A small network was shown many inputs. Here are its activations along a few directions, one row for each input.
In each table, some parts of the input vary, and every possible input appears once, in random order.
Descriptions start from the smaller parts, as in this example, which fits no table here: one of 6 places along a line, together with either a single point or one of 9 places along a line or (one of 2 separate values, together with one of 5 places around a ring).
Shared parts are said once, and a part with two or three values counts as separate values.
(in the rows, 128 means zero)

Other details of the inputs shift rows strongly along two fixed directions, in all tables alike. That doesn't count.

Rows:
x1: [207 143  73 208 150 166  83 152 135 138 223]
x2: [124 112 114 111 138 117 143 145 129 131 116]
x3: [129 115 116 112 137 130 157 141 137 109 112]
x4: [118 115 144 129 127 125 114 129 131 129 118]
x5: [121 117 138 135 117 124 145 129 139 114 118]
x6: [117 122 129 135 110 131 144 139 129 117 111]
x7: [108 134 133 124 128 110 132 129 134 124 135]
x8: [122 137 127 102 128 121 111 112 143 121 130]
x9: [117 128 134 125 113 118 127 147 110 131 125]
x10: [118 104 122 110 149 133 135 138 123 130 121]
x11: [208 131  72 212 139 174  79 169 134 140 222]
x12: [125 104 113  98 141 133 135 126 130 132 122]
x13: [120 135 133 122 122 124 142 130 124 101 130]
x14: [111 118 130 136 111 120 130 140 120 135 116]
x15: [122 116 125 117 111 135 113 122 129 131 112]
x16: [128 115 134 114 116 127 114 115 141 130 118]
x17: [123 127 134 104 122 127 115 111 147 129 130]
x18: [115 127 136 128 122 123 148 123 145 112 129]
x19: [203 248 169 170 211 140 184  28  64 229  57]
x20: [115 135 132 125 127 121 146 124 141 103 130]
x21: [114 133 132 121 122 113 128 134 116 122 134]
x22: [123 130 134 124 111 131 142 142 120 111 120]
x23: [112 118 135 131 121 134 113 136 120 130 113]
x24: [125 125 128 108 115 132 111 125 117 125 122]
x25: [109 123 139 127 123 115 135 126 136 132 135]
x26: [124 135 125 101 123 124 110 115 125 117 130]
x27: [115 113 138 135 118 112 131 131 130 133 122]
x28: [112 125 145 121 133 125 117 126 135 129 131]
Description of these inputs: one of 4 places along a line, together with either a single point or one of 6 places around a ring.
The inputs of x18 and x25 match in every part but the place on the line of 4. If x20 is changed in the same way as x18 into x25, which row does it become?
Answer: x7
List by row number the other rows that have the place on the line of 4 in common with x24.
Answer: x8, x12, x15, x16, x17, x26
Which other rows does x19 become when the place on the ring of 6 takes its other values? List them by row number.
Answer: x1, x4, x11, x23, x28

Rows:
x29: [161 143 111 134 152 142 143 123 118 146 119]
x30: [ 94 114 159  95 120 107 144 114 127 131  83]
x31: [107 123 137 126 111 119 135 148 114 109 129]
x32: [158 131 123 165 118 142 128 128 125 143 135]
x33: [ 87 133 164  76 123 102 120 105 117 133  96]
x34: [164 126 101 141 143 144 128 127 128 142 132]
x35: [157 165 135 149 129 135 116 104 108 158 132]
x36: [107 114 139 128 114 120 129 128 129 130 109]
x37: [ 99  74 105 114 107 124  97 188 154  92 169]
x38: [159 139 111 166 140 131 133 137 139 127 163]
x39: [158 142 118 138 157 145 144 119 116 152 126]
x40: [155 162 134 165 133 131 153 116 110 139 127]
x41: [148 137 113 127 138 138 106 114 134 140 158]
x42: [ 77  11  72 125  50 133  42 249 188  35 232]
x43: [155 137 115 150 139 143 142 116 148 135 145]
x44: [165 118  99 151 144 150 120 132 133 142 154]
x45: [114 130 129  88 126 119 115 111 129 126 119]
x46: [111 126 136  90 129 124 113 115 131 116 112]
x47: [157 157 135 166 126 137 148 112 125 145 124]
x48: [159 153 129 159 136 143 141 130 100 155 119]
x49: [ 95 126 143  79 130 110 155 124 117 109  89]
x50: [159 144 122 164 125 146  94 129 125 135 159]
x51: [141 121 114 156 127 138 118 140 122 142 136]
x52: [113 124 132 104 122 122 146 120 146 113 107]
x53: [109 121 132 104 136 122 146 131 124 113 123]
x54: [ 80 137 162  87 116 104 116 107 112 132  94]
x55: [153 140 117 153 145 130 138 135 123 137 149]
x56: [ 86 130 170  80 127 106 117 108 118 125  90]
x57: [147 133 112 144 140 136 141 130 141 118 154]
x58: [ 87 127 162  73 131 116 122 102 121 120  91]
x59: [101 126 136 130 117 113 137 138 130 108 129]
x60: [151 116 112 142 134 142 129 122 142 136 141]
x61: [ 98 125 138 123 122 113 138 141 116 116 121]
x62: [155 138 112 177 127 140 127 133 146 136 158]
x63: [154 139 122 159 136 133 136 123 146 139 143]
x64: [123 107 120 111 121 127 132 126 142 119 115]
x65: [152 161 136 155 144 138 110 104 113 154 128]
x66: [ 95 131 146  84 127 108 160 117 126 105  88]
x67: [ 80 122 154  98 121 111 141 136 107 126  84]
x68: [149 117 114 146 135 135 120 138 129 143 140]
What do these inputs look like to the network?
Answer: one of 5 places along a line, together with either one of 2 separate values or one of 6 places around a ring
The inputs of x40 and x38 match in every part but the place on the line of 5. If x50 is changed in the same way as x40 into x38, which row does it become?
Answer: x56

Rows:
x69: [128 121 119 121 127 119 140 131 129 125 127]
x70: [131 123 133 111 130 133 113 113 137 125 131]
x71: [123 135 127 131 129 116 140 129 136 113 129]
x72: [123 135 123 113 130 122 112 121 131 129 132]
x73: [130 121 122 116 127 130 142 128 129 120 130]
x74: [228 161  84 214 147 165 127 130 117 170 177]
x75: [127 120 124 127 124 134 127 142 121 127 114]
x76: [125 135 127 108 130 133 115 118 131 124 135]
x77: [116 132 130 122 127 127 107 123 118 131 134]
x78: [120 134 138 133 129 120 139 137 131 118 134]
x79: [123 118 128 130 124 125 134 136 114 127 128]
x80: [128 124 129 116 130 122 110 116 137 131 128]
x81: [124 123 126 127 123 132 143 123 141 120 127]
x82: [123 100 110 147 112 132 116 162 157 112 168]
x83: [122 122 137 125 127 127 105 119 124 132 130]
x84: [122 116 124 129 134 133 129 140 119 127 119]
x85: [125 134 131 126 129 127 142 126 136 107 132]
x86: [141 182 162 129 156 118 190  64  98 178  51]
x87: [123 124 132 138 110 129 133 134 130 127 120]
x88: [125 117 126 123 137 130 134 142 128 131 122]
x89: [117 120 132 140 121 128 135 132 128 127 125]
x90: [123 135 137 137 116 124 133 137 126 115 126]
x91: [122 136 131 121 117 129 106 126 122 130 128]
x92: [128 118 117 120 137 127 135 136 133 126 118]
x93: [130 117 120 116 137 137 137 132 133 120 121]
x94: [128 126 136 123 118 128 103 122 128 132 124]
x95: [118 135 132 116 129 126 112 126 127 134 137]
x96: [118 131 137 139 127 123 135 135 123 115 131]
x97: [126 121 129 124 126 122 139 139 123 130 131]
x98: [124 124 138 119 130 125 109 122 133 136 132]
What do these inputs look like to the network?
Answer: one of 5 places along a line, together with either one of 2 separate values or one of 4 places along a line
The inputs of x77 and x95 match in every part but the place on the line of 5. If x84 is changed in the same way as x77 into x95, which row does it become?
Answer: x88
Which other rows does x93 become when the place on the line of 4 takes its other values? List them by row number.
Answer: x73, x81, x85
Which other rows does x98 become when the choice among 2 separate values takes its other values? List them by row number.
Answer: x95
Which other rows does x78 become when the place on the line of 5 takes its other values? List them by row number.
Answer: x71, x85, x90, x96
